These are the activations of a small neural network, seen along a few directions. Each row is one input.
In each table, some parts of the input vary, and every possible input appears once, in random order.
A made-up example of a description, with smaller parts first: values(2) and (point or ring(9) or (line(4) and ring(5))).
Shared parts are said once, and a part with two or three values counts as separate values.
(in the rows, 128 means zero)

Other details of the inputs vary at random and push rows far along two fixed directions, the same in every table; ignore that.

A family of inputs:
x1: [136 123 126 133 125 130 126 126 124 124 132]
x2: [125 128 133 135 138 133 139 123 125 115 128]
x3: [131 128 137 123 131 134 121 117 116 119 119]
x4: [123 129 129 125 118 125 132 119 131 133 130]
x5: [118 128 126 125 118 124 129 122 131 133 132]
x6: [124 126 134 137 136 131 135 129 130 111 128]
x7: [123 124 123 128 120 122 127 123 136 128 131]
x8: [122 129 134 123 131 133 113 123 119 119 122]
x9: [131 129 125 127 124 138 133 125 126 131 132]
x10: [119 127 120 125 120 132 134 128 130 134 133]
x11: [119 126 123 126 120 122 127 123 133 129 133]
x12: [126 128 125 129 127 132 125 126 120 132 135]
x13: [127 126 131 129 122 126 127 119 125 133 130]
x14: [127 126 122 131 128 130 122 127 123 128 136]
x15: [125 122 117 128 121 130 131 128 136 129 131]
x16: [137 126 122 128 125 136 134 125 126 127 131]
x17: [118 124 130 136 138 133 131 127 131 112 131]
x18: [118 131 136 133 136 135 137 124 125 118 129]
x19: [124 128 123 125 119 133 137 124 130 134 131]
x20: [126 128 121 127 124 137 130 129 126 131 134]
x21: [131 123 119 129 126 136 127 129 132 125 133]
x22: [121 125 117 126 121 130 131 129 132 130 133]
x23: [134 124 128 131 123 124 128 118 125 129 129]
x24: [123 126 127 129 122 126 124 122 125 133 132]
x25: [124 124 125 130 123 124 121 124 127 129 133]
x26: [136 123 122 130 123 135 131 129 130 124 132]
x27: [127 126 119 128 126 135 127 130 129 127 135]
x28: [129 126 126 127 119 123 134 118 131 129 129]
x29: [128 121 125 132 124 124 121 123 130 128 131]
x30: [121 131 136 122 130 135 116 121 116 122 121]
x31: [128 124 126 128 117 122 131 122 135 126 130]
x32: [126 126 134 124 131 133 113 122 122 117 120]
x33: [113 130 132 134 137 134 135 126 125 117 132]
x34: [125 131 140 121 129 136 119 118 116 123 119]
x35: [130 129 128 130 126 133 128 122 120 132 133]
x36: [169  84 191  33 197  73 158 220 151 182 142]
x37: [131 123 123 132 128 130 122 126 126 126 133]
x38: [114 128 130 135 138 132 132 128 128 113 133]
x39: [163 242 102 195 139  87 119 195 165 170  36]
x40: [133 121 128 132 121 124 125 122 129 126 130]
x41: [137 126 125 131 128 131 130 122 120 128 132]
x42: [131 126 137 125 128 133 118 121 120 115 119]
Each input here is: ring(6) and (values(2) or ring(5)).
Question: Changing only the ring(6) part turns x33 into x38. The same change can be made to x5. Which row results?
Answer: x11
Question: Change only the values(2) part in x33. List by row number the other rows that result.
Answer: x30
Question: List by row number the other rows that have the ring(6) part in common with x29.
Answer: x7, x15, x17, x21, x32, x37

A family of inputs:
x43: [164 166 135 113 145  62 108 201 175 192  87]
x44: [122  50 190  63 157 138 113 105  90 113 172]
x45: [178 107 149  90 182 119 160 194 145 158 131]
x46: [117 240 100 218 129 117  76 115 128 123  40]
x47: [121 133 166  85 172  94 163 190 156 163 142]
x48: [130 121 195  90 192  88 139 188 144 119 108]
x49: [138 181 184 125 188  61 115 185 153 160  66]
x50: [100 173  80 213 102 149 148 101 152 103 107]
x51: [139 189 133 119 178  92 136 214 157 178 103]
x52: [148  33 148  80 128 123 149 123 116 120 199]
x53: [ 87  94  76 134  44 204 122  15  76  92 166]
x54: [176 219  59 230  93 120 116 123 139 132  61]
x55: [ 96  98  59 184  57 165 125  32 115  67 170]
x56: [133  45 177  54 146 152 117  81  83 102 171]
x57: [145 107 168  75 140  64 135 177 174 176 129]
x58: [147 129 163  82 175 114 147 199 132 173 146]
x59: [152 103 156 101 158  61 159 181 167 151 138]
x60: [107  38 131  83 143 155 159 116 131 104 201]
x61: [152 226  75 219  74 120  87 126 146 157  58]
x62: [ 85 103 108 176  80 211 105  30  73  33 149]
x63: [184 175 168 116 193 103 118 206 129 139  63]
x64: [106 241  64 205  94 118 101 132 138 157  54]
x65: [123 240  74 212  88 130 101 132 123 162  54]
x66: [107  53 174  66 164 141 127 124 108  79 169]
x67: [ 49 118  82 161  44 172 132  24 106  91 153]
x68: [ 96 107  72 193  74 209 138  47 104  74 164]
x69: [132  65 151  52 143 160 157 126 106 131 195]
x70: [151  30 145  45 102 140 128  96 117 134 190]
Question: What do these inputs look like to the network?
Answer: line(4) and (values(2) or ring(5))
Question: Changing only the line(4) part turns x65 into x64. The same change can be made to x44. Which row results?
Answer: x46
Question: Change only the values(2) part in x49. List by row number the other rows that result.
Answer: x48
Question: List by row number the other rows that have the line(4) part in common with x54.
Answer: x45, x53, x56, x63, x69, x70

A family of inputs:
x71: [ 97 125 137 136 123 146 121  95 110 100 131]
x72: [120 129 127 148 126 163 122 102 100  85 124]
x73: [113 122  98 142  93 139 130 101 135 114 141]
x74: [139  77 153  71 150 112 158 159 137 157 175]
x75: [117 121  99 153 102 141 141  99 128 120 147]
x76: [163 221 130 177 175  97 107 191 151 149  43]
x77: [109 126 132 153 119 147 111  95 113  93 130]
x78: [101 136 126 139 125 157 126  93 108  97 123]
x79: [164 224 116 163 148  85  91 190 142 182  49]
x80: [154  62 177  33 170  86 153 200 155 176 162]
x81: [114 120  98 149 100 134 135  98 131 114 143]
x82: [155  75 173  57 142 105 133 138 123 151 148]
x83: [117 126  97 142  92 152 135 103 131 128 147]
Question: What do these inputs look like to the network?
Answer: values(2) or ring(5) or ring(6)
Question: A walk changes only the ring(6) part. It starts at x74 and steps to x83. List the rest of the walk in order.
Answer: x80, x73, x81, x75
